A small network was shown many inputs. Here are its activations along a few directions, one row for each input.
In each table, some parts of the input vary, and every possible input appears once, in random order.
A made-up example of a description, with smaller parts first: one of 2 separate values, together with either a single point or one of 11 places along a line or (one of 5 places around a ring, together with one of 6 places along a line).
Shared parts are said once, and a part with two or three values counts as separate values.
In the rows, 128 means zero.

Other details of the inputs vary at random and push rows far along two fixed directions, the same in every table; ignore that.

A family of inputs:
r1: [156 124 137 136 124 117 127 128 127 118 122]
r2: [151 111 138 138 108 117 139 128 126 120 127]
r3: [155 121 125 162 147  85 143 122 111 134  98]
r4: [160  77 119 121 157  36 127 117 115 128  83]
r5: [181 145 175 121 105 133 122 130 147 118 139]
r6: [ 87 114  73 130 166 117 131 139 109 134 116]
r7: [170 126 153 138 143  94 122 117 137 128 121]
r8: [ 83 177 160 109 114 192 116 123 149 131 162]
r9: [ 96 113  91 179 146 107 162 127  96 144 101]
r10: [ 71 150 126 124 134 165 121 119 130 130 140]
r11: [176 119 155 100  81 131 127 136 145 117 146]
r12: [100 103  71 163 156 108 137 133 101 134  98]
r13: [170 127 168 130  95 127 137 129 140 121 138]
r14: [164  75 125 144 159  38 124 104 116 132  78]
r15: [182 132 155  97  97 132 116 136 147 114 140]
r16: [ 22 140  42 137 149 179 137 159  98 138 130]
r17: [173 131 153  95 119 126 112 126 151 118 142]
r18: [171 112 154 117  89 131 126 131 140 120 140]
r19: [ 88 116  80 150 166 125 128 126 112 138 115]
r20: [ 88 139  96 166 171 121 139 120 108 147 114]
r21: [172 136 165 114 124 126 113 118 147 117 141]
r22: [ 82 138 105 106  97 184 132 155 125 129 158]
r23: [ 87 164 142  84 107 190 112 129 151 125 163]
r24: [ 87 183 162 112 116 189 121 119 143 137 160]
Each input here is: one of 4 places along a line, together with one of 6 places along a line.
Change only the place on the line of 4 in r2. List by row number the other rows that result. -> r1, r10, r21
Change only the place on the line of 6 in r23. List by row number the other rows that result. -> r4, r8, r10, r14, r24

A family of inputs:
r25: [ 77  92  52 160 169  93 141 130  92 142  91]
r26: [180 125 153 107 109 114 122 137 137 121 132]
r27: [215  94 175  98  91  85 120 128 144 110 124]
r28: [173 134 178 129 122 115 119 108 148 125 132]
r29: [147 121 136 113  94 149 125 138 141 116 146]
r30: [161 137 158 121 123 131 114 119 147 119 138]
r31: [ 74 170 147 121 124 187 121 122 140 133 156]
r32: [184 132 175 103 116 113 111 114 149 120 133]
r33: [121 144 131 102 111 162 125 142 137 126 154]
r34: [ 38 157  90 110 101 223 131 150 127 131 165]
r35: [121 136 128 104  96 162 132 146 134 123 152]
r36: [ 82  91  50 171 170  97 142 132  96 138  95]
r37: [107 166 138 121 124 183 120 131 139 126 155]
r38: [189  87 138 169 167  12 140 104 108 137  66]
r39: [ 68 106  67 170 185  90 139 120  96 140  86]
r40: [133 154 166 120 124 140 127 118 141 132 143]
r41: [ 44 170  92 119 119 230 128 152 126 132 170]
r42: [ 70 125  84 182 176 114 145 117  98 146 101]
r43: [151 103 110 159 166  55 136 119 107 134  81]
r44: [ 97 120  90 154 169  98 139 124 107 138 102]
r45: [118 130 117 121 103 164 133 144 127 122 145]
r46: [162 123 143 108  94 128 130 143 134 119 135]
r47: [201 109 173  97 106  98 114 126 147 114 131]
r48: [157 144 180 113 116 129 117 109 148 128 138]
Changing only one part turns r38 into r43. The same change can be made to r42. Which row results? -> r37
What do these inputs look like to the network? -> one of 4 places along a line, together with one of 6 places around a ring

A family of inputs:
r49: [143 101 115 118 126 103 130 134 121 124 119]
r50: [188 129 155 118 122 117 119 129 143 120 133]
r51: [ 96 153 137 120 105 177 132 137 135 127 152]
r52: [165 122 171  88 126 103 105 110 150 121 130]
r53: [214 120 169 116 118  91 119 123 142 117 122]
r54: [181 113 146  96 108 112 115 133 141 114 132]
r55: [105 149 116 104 115 186 116 147 138 123 158]
r56: [146 113 139 150 128 100 138 116 123 133 112]
r57: [107 147 142 114 144 133 115 115 138 133 133]
r58: [184 127 168 122 110 108 129 122 138 124 126]
r59: [153 106 116 124 132  99 123 134 123 123 114]
r60: [115 115  94 169 163  98 143 126 103 137 103]
r61: [ 98 158 141 127 109 179 133 133 134 130 150]
r62: [100  89  89 152 139  94 143 123 106 134 101]
r63: [112 121 125 118 109 141 132 133 128 124 134]
r64: [ 93 106  96 141 176  82 124 112 110 140  93]
r65: [123 123 108 110 124 146 120 141 132 120 139]
r66: [106 153 129 112 111 174 128 142 135 128 156]
r67: [123 146 135 142 126 144 134 126 127 131 133]
r68: [118 127 119 115 119 143 127 140 126 128 137]
r69: [126 113  88 169 170  96 136 127 107 133 101]
r70: [106  99  86 150 145  94 142 130 103 136  99]
r71: [120 121 121 114 112 136 131 133 127 125 132]
r72: [113 126 129 124 112 142 131 134 127 127 132]
r73: [184 126 154 110 114 112 119 132 142 118 132]
r74: [117 118  88 168 167  99 137 127 105 134 101]
r75: [137 103 130 136 119 103 133 122 123 130 115]
r76: [120 143 140 146 125 143 135 125 127 129 132]
r77: [ 94 178 157 117 140 177 111 113 146 132 154]
r78: [ 32 149  83 153 181 145 131 116 110 148 116]
r79: [118 136 127 127 117 140 134 133 128 130 134]
r80: [ 99 148 139 124 104 172 131 130 137 130 152]
r81: [195 122 167 118 115 101 126 125 138 123 127]
r82: [143 121 141 158 132 106 137 114 123 132 115]
r83: [106 157 120 111 118 184 120 145 140 124 159]
What do these inputs look like to the network? -> one of 5 places along a line, together with either a single point or one of 6 places along a line
Change only the place on the line of 6 in r79. List by row number the other rows that result. -> r51, r66, r73, r80, r83
A walk changes only the place on the line of 6. It starts at r82 and steps to r76. List the rest of the walk in order. -> r67, r60, r74, r69

A family of inputs:
r84: [187  59  89 141 144  28 141 139 102 126  76]
r85: [ 95 112  86 133 141 137 133 149 112 130 127]
r86: [217 144 212  43  38 169 107 144 175 101 179]
r87: [186 101 155 111 113  87 120 115 143 120 124]
r88: [173  96 129 162 190  21 133 101 111 136  73]
r89: [229 162 244 104  42 167 127 126 171 111 175]
r90: [190 111 172 114 119  85 112 112 146 116 116]
r91: [ 97 110  77 146 154 120 132 129 115 134 117]
r92: [ 50 175 100 169 115 220 152 147 116 139 157]
r93: [ 71 145 111 148 167 122 133 112 118 143 115]
r94: [ 34 176  93 133 153 198 125 129 119 142 146]
r95: [ 99 167 156 105 120 179 116 119 141 134 152]
r96: [ 37 170  92 127 140 210 118 139 129 131 154]
r97: [127  64  78 155 157  50 144 130  94 129  81]
What do these inputs look like to the network? -> one of 2 separate values, together with either a single point or one of 6 places along a line
Changing only the choice among 2 separate values turns r91 into r87. The same change can be made to r88. Which row results? -> r93
